Here are a small network's activations along a few directions, averaged over the inputs that share one value of a field.
Related values have similar rows: they may be neighbours, one step apart, or belong to one group.
(in the rows, 128 means zero)

Other fields vary at random and push rows far along two fixed directions, the same in every table; ignore that.

Field BUPO:
fafad: [125  89 124 123 135 140 116  52 133 166  97 126  86 117]
bamek: [122 154 122 135 129 163 128 107 141 105 127 132 108 123]
boze: [151  78 118 123 155 143 116 100 103 183  73 133  66 116]
ket: [104 155 130 138 130 106 119 164 140 135 159 146 134 111]
sigen: [140 140 142 129 124 132 153 151 120  84 114 108 144 134]
dun: [129 137 111 118 123  85 160 163 116  77 146 111 187 137]
fiz: [138 100 138 129 134 169 107  72 130 197 119 131  77 139]
dod: [163  81 125 123 121 104 135 128 121 126  88  95 158 153]
fetum: [ 80 194 138 136 130 145 146 138 141  93 163 157 132 103]
voz: [ 63 181  91 123 140 129 111 100 152 104 179 161 117 114]
ligu: [ 82 134 132 151 130 206  81  13 153 180 114 173  33  85]
guv: [130 112 112 121 154 128 126 122 117 152 115 149  83 112]
novem: [173  66 141 116 107 137 123 132 103 169  91  99 137 161]
sezus: [ 67 209 102 124 128 114 132 132 154  80 219 155 154 108]
fofid: [152 108 167 133 120 124 144 154 113 112  88 107 169 138]
pige: [165  91 145 134 118 157 116  97 128 131  72 106 111 131]
meko: [131 164 140 131 121  65 145 226 123  95 173 124 194 125]
lat: [ 75 211  99 128 134 142 126 126 163 116 225 172 117 124]
pavu: [185  54 155 130 116  87 129 180 101 158  69  83 157 144]
beb: [184 102 128 115 111  83 148 203 108  96 128  94 196 183]
The values of BUPO form 5 separate groups.
List the group mates of ket, in the order listed. -> meko, pavu
List the group mates of guv, in the order listed. -> boze
List the group mates of fiz, in the order listed. -> novem, lat, beb
List the group mates of dun, in the order listed. -> fafad, dod, voz, sezus
